A small network was trained on invented records. Each row is its activation on one of them, seen along a few directions.
After each row come some of the record's fields: MAVAV, ZEZIN, PEL, RIZ, TUSAP, DUGO.
A field that a record lacks is left out.
The largest differences between rows may come from other fields.
In the rows, zero is written as 500.
Strong random noise was added to every row along 2 fixed directions; ignore it. To show where, here is one row again and again, with new noise each time:
[495 512 405 593 455 523 472 626 290 557 404 503 292 383 606 590 500 527]
[252 304 489 450 493 516 290 477 597 598 694 458 672 506 378 393 585 600]
[185 443 455 547 488 551 310 381 397 566 596 300 694 478 400 365 623 611]
[272 534 420 610 473 556 381 430 263 548 477 304 551 429 488 438 594 584]

[649 769 461 616 437 655 672 410 255 516 250 316 431 498 490 385 520 368]  {MAVAV: vuk, PEL: ratug, RIZ: dak, TUSAP: selit, DUGO: kuvin}
[479 452 567 366 442 642 373 427 833 570 667 514 800 674 375 313 433 387]  {MAVAV: vuk, ZEZIN: toked, PEL: rak, RIZ: dak, TUSAP: selit, DUGO: kuvin}
[510 573 465 509 381 517 538 461 427 369 438 384 477 445 456 520 490 470]  {MAVAV: vuk, PEL: rak, RIZ: vivof, DUGO: vid}
[459 505 525 507 461 558 445 333 617 385 534 348 669 523 406 430 408 489]  {MAVAV: vuk, ZEZIN: toked, PEL: rak, RIZ: vivof, DUGO: vid}
[546 457 467 588 576 518 577 558 554 545 534 527 440 533 484 433 407 489]  {MAVAV: foro, ZEZIN: gutet, PEL: ratug, RIZ: vivof, DUGO: kuvin}
[612 579 296 446 396 517 601 647 521 442 361 594 268 535 590 658 485 402]  {MAVAV: foro, PEL: rak, RIZ: vivof, DUGO: vid}
[505 551 496 488 534 500 479 498 616 457 532 587 588 519 420 520 337 462]  {MAVAV: vuk, ZEZIN: toked, PEL: rak, RIZ: dak, TUSAP: bukib, DUGO: vid}
[188 578 426 517 620 594 456 347 426 404 526 196 763 688 397 372 753 485]  {MAVAV: vuk, PEL: ratug, RIZ: vivof, DUGO: kuvin}
[613 636 282 372 535 423 620 580 520 422 325 494 227 612 709 580 597 442]  {MAVAV: foro, PEL: rak, RIZ: vivof, DUGO: tamib}
[720 688 383 366 437 545 621 419 414 468 286 360 470 602 529 365 415 426]  {MAVAV: foro, PEL: rak, RIZ: dak, TUSAP: selit, DUGO: tamib}
[423 444 582 388 560 556 524 548 529 405 529 520 598 541 387 404 502 501]  {MAVAV: vuk, PEL: ratug, RIZ: dak, TUSAP: bukib, DUGO: vid}
[464 477 398 425 557 579 326 489 769 511 594 593 526 605 428 450 633 500]  {MAVAV: vuk, ZEZIN: saf, PEL: ratug, RIZ: vivof, DUGO: kuvin}
[606 462 389 472 515 587 566 577 475 412 370 544 394 479 541 576 400 449]  {MAVAV: foro, ZEZIN: toked, PEL: ratug, RIZ: vivof, DUGO: vid}
[617 672 487 557 441 639 627 469 351 533 342 391 444 550 482 404 495 350]  {MAVAV: vuk, PEL: ratug, RIZ: dak, TUSAP: selit, DUGO: kuvin}
[406 724 502 706 544 579 524 440  85 471 328 274 664 298 480 358 556 629]  {MAVAV: foro, ZEZIN: gutet, PEL: ratug, RIZ: dak, TUSAP: bukib, DUGO: kuvin}
[780 530 412 547 487 482 693 761 329 468 345 683  52 375 588 810 368 409]  {MAVAV: vuk, PEL: ratug, RIZ: vivof, DUGO: vid}
[360 514 508 605 492 395 457 539 365 537 493 576 522 449 575 494 570 450]  {MAVAV: foro, ZEZIN: gutet, PEL: rak, RIZ: dak, TUSAP: bukib, DUGO: kuvin}
[494 590 497 634 517 525 497 415 255 479 535 514 373 432 556 460 529 618]  {MAVAV: foro, ZEZIN: ziro, PEL: ratug, RIZ: vivof, DUGO: tamib}
[500 676 434 547 518 545 534 489 565 480 257 427 453 693 642 599 581 443]  {MAVAV: vuk, ZEZIN: toked, PEL: rak, RIZ: dak, TUSAP: zel, DUGO: kuvin}
[512 321 615 345 538 394 313 637 844 533 693 685 563 528 433 549 454 463]  {MAVAV: vuk, ZEZIN: toked, PEL: rak, RIZ: dak, TUSAP: bukib, DUGO: kuvin}
[463 343 564 508 447 480 505 519 380 430 582 536 478 428 359 497 470 524]  {MAVAV: foro, PEL: ratug, RIZ: vivof, DUGO: vid}
[410 278 581 491 493 492 404 584 640 551 711 562 584 512 477 415 542 529]  {MAVAV: foro, ZEZIN: gutet, PEL: ratug, RIZ: vivof, DUGO: kuvin}
[534 634 324 574 476 555 450 463 561 453 415 435 470 680 565 443 545 446]  {MAVAV: foro, ZEZIN: ziro, PEL: rak, RIZ: vivof, DUGO: kuvin}
[139 494 523 587 450 434 385 202 336 609 647 357 628 337 471 386 780 659]  {MAVAV: foro, ZEZIN: gutet, PEL: ratug, RIZ: vivof, DUGO: tamib}
[446 525 465 559 422 497 461 598 408 537 517 456 499 371 586 592 544 507]  {MAVAV: foro, ZEZIN: mol, PEL: rak, RIZ: vivof, DUGO: kuvin}
[530 451 664 659 452 499 603 497 185 461 422 558 438 244 461 410 277 545]  {MAVAV: foro, ZEZIN: gutet, PEL: ratug, RIZ: dak, TUSAP: bukib, DUGO: vid}
[475 487 503 470 530 460 331 494 602 447 574 559 784 561 374 400 582 559]  {MAVAV: vuk, ZEZIN: ziro, PEL: rak, RIZ: dak, TUSAP: bukib, DUGO: kuvin}
[707 374 406 341 431 558 602 765 715 443 489 849 156 541 536 667 376 389]  {MAVAV: vuk, PEL: ratug, RIZ: vivof, DUGO: vid}
[455 568 461 526 475 501 508 457 522 521 503 426 449 442 442 481 697 488]  {MAVAV: vuk, PEL: ratug, RIZ: vivof, DUGO: kuvin}
[443 508 546 712 453 549 562 418 146 470 434 350 459 353 503 462 388 539]  {MAVAV: foro, ZEZIN: gutet, PEL: ratug, RIZ: vivof, DUGO: vid}
[173 272 736 550 585 344 354 316 395 579 693 261 813 386 301 409 575 538]  {MAVAV: foro, ZEZIN: mol, PEL: ratug, RIZ: dak, TUSAP: bukib, DUGO: kuvin}
[481 760 533 652 483 493 529 391 152 398 388 243 328 378 685 579 501 546]  {MAVAV: vuk, ZEZIN: toked, PEL: rak, RIZ: vivof, DUGO: tamib}
[589 689 453 644 564 459 610 556 161 499 359 593  72 342 759 820 544 470]  {MAVAV: vuk, ZEZIN: toked, PEL: ratug, RIZ: vivof, DUGO: tamib}
[355 364 546 500 487 494 446 494 414 527 517 570 525 422 461 452 444 517]  {MAVAV: foro, ZEZIN: gutet, PEL: ratug, RIZ: dak, TUSAP: bukib, DUGO: vid}
[243 468 310 470 477 557 389 240 626 480 538 284 884 625 363 345 583 511]  {MAVAV: foro, ZEZIN: gutet, PEL: rak, RIZ: vivof, DUGO: vid}
[879 435 437 254 384 536 562 748 890 582 507 783 433 627 478 532 410 305]  {MAVAV: vuk, PEL: rak, RIZ: dak, TUSAP: selit, DUGO: kuvin}
[481 489 458 535 559 460 530 616 422 517 540 512 360 524 460 625 536 437]  {MAVAV: vuk, PEL: ratug, RIZ: vivof, DUGO: kuvin}
[407 488 408 525 445 554 503 329 510 403 425 336 676 540 470 332 447 495]  {MAVAV: foro, ZEZIN: gutet, PEL: rak, RIZ: vivof, DUGO: vid}
[557 405 507 412 566 390 598 542 682 577 734 690 382 515 415 546 514 527]  {MAVAV: foro, PEL: ratug, RIZ: vivof, DUGO: tamib}
[458 522 330 353 555 360 486 603 500 532 390 704 370 510 744 652 651 469]  {MAVAV: foro, ZEZIN: gutet, PEL: rak, RIZ: dak, TUSAP: bukib, DUGO: tamib}
[768 601 499 555 427 712 576 322 454 393 342 366 794 589 367 256 310 467]  {MAVAV: foro, ZEZIN: ziro, PEL: rak, RIZ: dak, TUSAP: selit, DUGO: vid}
[397 570 430 630 476 532 430 480 359 478 523 303 689 480 467 424 500 576]  {MAVAV: foro, ZEZIN: gutet, PEL: rak, RIZ: vivof, DUGO: kuvin}
[764 617 495 579 466 526 542 660 484 446 381 499 231 414 642 611 373 448]  {MAVAV: vuk, ZEZIN: toked, PEL: rak, RIZ: vivof, DUGO: kuvin}
[416 401 559 673 515 430 467 530 249 550 537 478 447 386 506 554 523 521]  {MAVAV: foro, ZEZIN: gutet, PEL: ratug, RIZ: vivof, DUGO: kuvin}
[387 518 525 487 555 474 491 582 474 503 526 593 417 511 466 471 628 456]  {MAVAV: vuk, PEL: ratug, RIZ: dak, TUSAP: bukib, DUGO: kuvin}
[680 532 487 474 545 352 646 682 628 515 488 665 348 557 475 602 382 350]  {MAVAV: vuk, PEL: rak, RIZ: dak, TUSAP: bukib, DUGO: kuvin}

Which values does each new row have?
[736 490 562 573 505 619 530 320 586 571 508 407 725 644 266 212 301 431]  {MAVAV: foro, ZEZIN: ziro, PEL: ratug, RIZ: dak, TUSAP: selit, DUGO: kuvin}
[594 614 455 723 495 521 613 483 309 574 421 402 416 349 499 464 439 533]  {MAVAV: foro, ZEZIN: gutet, PEL: ratug, RIZ: vivof, DUGO: kuvin}
[465 496 616 458 500 433 407 583 689 519 601 650 489 443 507 490 473 450]  {MAVAV: vuk, ZEZIN: toked, PEL: rak, RIZ: dak, TUSAP: bukib, DUGO: kuvin}
[610 452 565 331 408 642 389 537 859 575 630 618 682 585 411 368 385 413]  {MAVAV: vuk, ZEZIN: toked, PEL: rak, RIZ: dak, TUSAP: selit, DUGO: kuvin}
[506 448 603 402 450 339 415 635 580 530 588 572 504 369 397 554 503 496]  {MAVAV: vuk, PEL: rak, RIZ: dak, TUSAP: bukib, DUGO: kuvin}
[643 311 550 400 524 401 527 676 720 515 739 676 536 490 526 534 368 607]  {MAVAV: foro, ZEZIN: gutet, PEL: rak, RIZ: vivof, DUGO: tamib}
[477 473 527 476 460 462 468 558 630 459 631 415 505 554 441 460 527 478]  {MAVAV: vuk, PEL: rak, RIZ: vivof, DUGO: kuvin}
[761 511 547 534 397 482 609 534 258 545 433 495 456 429 621 589 339 474]  {MAVAV: foro, ZEZIN: gutet, PEL: rak, RIZ: dak, TUSAP: selit, DUGO: tamib}
[591 682 430 581 361 552 704 577 349 353 331 556 246 411 629 599 428 387]  {MAVAV: vuk, PEL: rak, RIZ: vivof, DUGO: vid}
[638 264 691 503 457 466 565 658 558 542 581 824 402 292 472 450 330 548]  {MAVAV: foro, ZEZIN: gutet, PEL: ratug, RIZ: dak, TUSAP: bukib, DUGO: vid}
[676 719 486 673 431 563 599 454 292 368 283 334 326 371 611 562 348 458]  {MAVAV: vuk, ZEZIN: toked, PEL: rak, RIZ: vivof, DUGO: vid}
[345 426 512 486 453 583 488 452 469 417 598 475 570 557 360 389 523 529]  {MAVAV: foro, PEL: ratug, RIZ: vivof, DUGO: vid}
[743 598 501 460 504 812 630 432 503 380 296 417 614 617 470 367 264 368]  {MAVAV: vuk, ZEZIN: toked, PEL: ratug, RIZ: dak, TUSAP: selit, DUGO: vid}
[494 442 421 516 497 472 433 534 705 461 571 673 481 697 573 490 591 401]  {MAVAV: foro, ZEZIN: ziro, PEL: rak, RIZ: vivof, DUGO: kuvin}
[654 492 617 661 533 410 526 509 372 487 438 651 380 391 481 453 455 488]  {MAVAV: foro, ZEZIN: ziro, PEL: ratug, RIZ: dak, TUSAP: bukib, DUGO: kuvin}
[401 459 565 627 463 549 438 444 411 564 599 397 599 343 425 309 549 622]  {MAVAV: foro, ZEZIN: gutet, PEL: ratug, RIZ: vivof, DUGO: kuvin}
[499 661 475 623 527 410 604 575 173 487 456 502 406 409 643 584 359 567]  {MAVAV: foro, ZEZIN: gutet, PEL: rak, RIZ: dak, TUSAP: bukib, DUGO: tamib}
[446 568 186 336 568 459 356 396 699 467 463 515 565 738 559 536 695 511]  {MAVAV: foro, ZEZIN: ziro, PEL: rak, RIZ: vivof, DUGO: tamib}
[372 485 608 683 504 399 437 529  77 553 465 477 471 247 477 525 496 554]  {MAVAV: foro, ZEZIN: gutet, PEL: ratug, RIZ: dak, TUSAP: bukib, DUGO: kuvin}
[251 698 450 655 570 591 454 280 407 443 445 285 590 556 545 433 736 459]  {MAVAV: vuk, ZEZIN: toked, PEL: ratug, RIZ: vivof, DUGO: kuvin}
[535 310 611 328 536 388 475 684 867 467 709 721 608 633 392 456 489 451]  {MAVAV: vuk, PEL: rak, RIZ: dak, TUSAP: bukib, DUGO: kuvin}
[439 495 423 442 518 697 475 440 630 404 477 485 472 599 472 464 402 459]  {MAVAV: vuk, ZEZIN: toked, PEL: ratug, RIZ: vivof, DUGO: vid}
[471 438 647 541 448 543 481 417 289 532 556 357 672 540 294 349 463 436]  {MAVAV: foro, PEL: ratug, RIZ: dak, TUSAP: selit, DUGO: kuvin}
